These are the activations of a small neural network, seen along a few directions. Each row is one input.
Each table varies a few parts of the input and shows all the possible inputs, shuffled.
A made-up example of a description, with smaller parts first: ring(5) and (point or ring(9) or (values(3) and line(4))).
Shared parts are said once, and a part with two or three values counts as separate values.
(in the rows, 128 means zero)

Other details of the inputs shift rows strongly along two fixed directions, in all tables alike. That doesn't count.

A family of inputs:
r1: [136 112 138 139 179 123 122 106  94 112 155 146 113 160]
r2: [156 111 167 148 151 122 111  89 103  97 145 134 109 151]
r3: [138 112 102 152 153 139 127 120 101  98 147 137 109 135]
r4: [115 156 127  83  92 103 134 143 186 162 102 130 171 113]
r5: [141 100 129 149 154 141 141 124  93 122 145 124 115 139]
r6: [126 130 144  85  98 124 130 160 167 168  76 110 154  99]
r7: [144 140 126 142 105 141 128 109 127  89 131 129 127 129]
r8: [153 105 223 111 145 128 100 121 134 132  70 129 162 110]
r9: [121 149  88 129 117 142 146 130 126 108 142 138 135 136]
r10: [120 105 192 109 168 112  73 142 139 159  74 131 132 101]
r11: [140 109  99 146 151 142 121 123 102 101 141 128  92 135]
r12: [148  83 147 147 197 134  97 118  94 101 119 142 102 129]
r13: [122 160 104 169  78 142 147 105 113 102 179 116 102 146]
r14: [118 148 123  82  87  98 129 149 188 163  96 120 152 107]
r15: [ 92 174 113 111  85 125 140 146 159 153 126 128 155 119]
r16: [118 108 196 115 171 110  79 139 139 156  81 140 150 101]
r17: [121 148  77 138  87 146 181 133 123 130 164 114 131 141]
r18: [131 137  67 138 102 125 152 120 120 121 176 114  85 153]
r19: [107 138 139 130 131 124 119 133 136 145 125 133 141 120]
r20: [119 146 117 103 111 127 128 143 163 134  98 137 165 106]
r21: [133 126  96 141 128 119 142 116 116 120 167 128 107 149]
r22: [150  75 164 147 191 137 117 122  83 122 124 128 104 135]
r23: [ 97 168  76 129  62 125 152 147 157 148 147 109 121 118]
r24: [126 131 122 129 129 144 156 131 111 129 140 128 137 141]
Description of these inputs: values(4) and (point or line(5)).
Q: The inputs of r3 and r5 match in every part but the values(4) part. If r20 is changed in the same way as r3 into r5, which row does it become?
A: r17
Q: List by row number the other rows that have the values(4) part in common with r1.
A: r2, r4, r14, r18, r21
Q: List by row number the other rows that have the values(4) part in common with r10.
A: r13, r15, r16, r19, r23

A family of inputs:
r25: [139 106 152  96 182 127 104 147 133 128  72 144 150 121]
r26: [130 179 170 105  36 124 172 125 171 135 114 113 182 125]
r27: [112 124  73 144 139 146 170 136 100 130 167 119  87 152]
r28: [126 154  89 166 115 133 137  92 117  78 181 148 118 146]
r29: [124 110 187 111 158 108  85 122 130 173 104 124 137 128]
r30: [134 130  82 147 104 132 134 112 101 104 167 114  77 147]
r31: [120 124  87 163 124 134 154 130  98 145 193 116 104 147]
r32: [137 148 137  89  58 141 199 152 159 151  96 105 188 119]
r33: [147  82 150 140 177 125 102 133  96 116 122 135 106 116]
r34: [ 84 190 135 100  68 103 129 139 175 178 133 124 162 126]
r35: [122 117  65 152 129 139 164 139  91 109 162 124 100 136]
r36: [106 131 167 156 152 110 108 113 109 144 157 138 129 141]
r37: [105 155 115 108  63 112 139 146 189 167 104 103 138  99]
r38: [ 95 185  97  76  24 111 148 157 216 182  96  97 147 100]
r39: [146 126  69 158 122 142 147 130 112  93 167 125 101 140]
r40: [138  99 152 111 181 124 108 150 134 126  73 144 157 109]
r41: [155  95 152 151 172 124  90 110 112  99 113 134 112 130]
r42: [126 105 180 104 170 115  96 141 127 177 107 131 142 123]
r43: [145 125  66 153 124 146 149 113 114  91 172 136 113 136]
r44: [116 154 107 101  54 108 129 147 179 148  99 109 144  93]
r45: [ 90 153 103  98  88 117 161 168 165 192 115 116 175 109]
r46: [129 143 117 186  88 219 162 124  68  97 150 103 125 130]
r47: [123 104 188 126 156 105  89 125 132 172 104 124 144 116]
r48: [138 105 149  91 184 131 106 131 135 125  78 155 162 116]
r49: [149 112 169 107 156 116  78 123 145 121  77 133 134 121]
r50: [136  83 158 147 186 128 112 132 106 136 127 129  99 121]
r51: [130 100 175 103 170 121 100 144 139 158  91 129 121 112]
r52: [126 155  92 171 113 129 135 109 115  80 175 137 106 151]
r53: [176  88 205 145 143 140 135  93  92 109 120 114 129 147]
r54: [156 100 149 130 175 131  87  91 112  98 118 145 118 137]
r55: [108 129  78 144 139 141 165 133  87 148 183 121 108 163]
r56: [120 122 190 124 151 101  82 127 134 124  95 146 139 106]
r57: [179  83 197 138 156 147 146 112  88 113 124 120 134 142]
r58: [111 118  73 159 138 143 174 138 101 129 168 118  94 141]
r59: [106 154  90  76  81 121 151 170 165 155  93 120 153 105]
r60: [141 144  49 135 104 150 156 115 121  95 176 132 109 146]
r61: [104 148 106 175 115 126 146 112 113 113 185 126  88 147]
r62: [146 133  68 144 124 145 143 127 110  94 166 125  94 152]
r63: [144  87 132 135 200 139 118 118 102 103 114 155 140 125]
r64: [121 129 190 109 153 104  78 125 133 125  94 147 133 117]
r65: [126 160  98  99  63 118 129 127 193 132 100 125 168  98]
r66: [ 88 185 130  99  68 109 133 142 187 159 116 122 141 115]
r67: [132 136 184 112 160 110  77 121 145 112  90 152 144 126]
r68: [138 124 164 136 179 125  86  89 112  88 131 163 127 142]
r69: [136 125  74 140 117 139 145 131  98 108 170 120  82 142]
Q: Describe the family of inputs behind these rows.
A: point or (line(4) and (point or (values(2) and line(5))))
Q: A walk changes only the line(4) part. It starts at r63 and steps to r43. List the rest of the walk in order.
A: r65, r28
Q: Which other rows does r54 become when the values(2) part takes its other values? List them by row number.
A: r65
Q: A walk changes only the line(5) part. It starts at r54 and steps to r49. List the rest of the walk in order.
A: r30, r38, r29
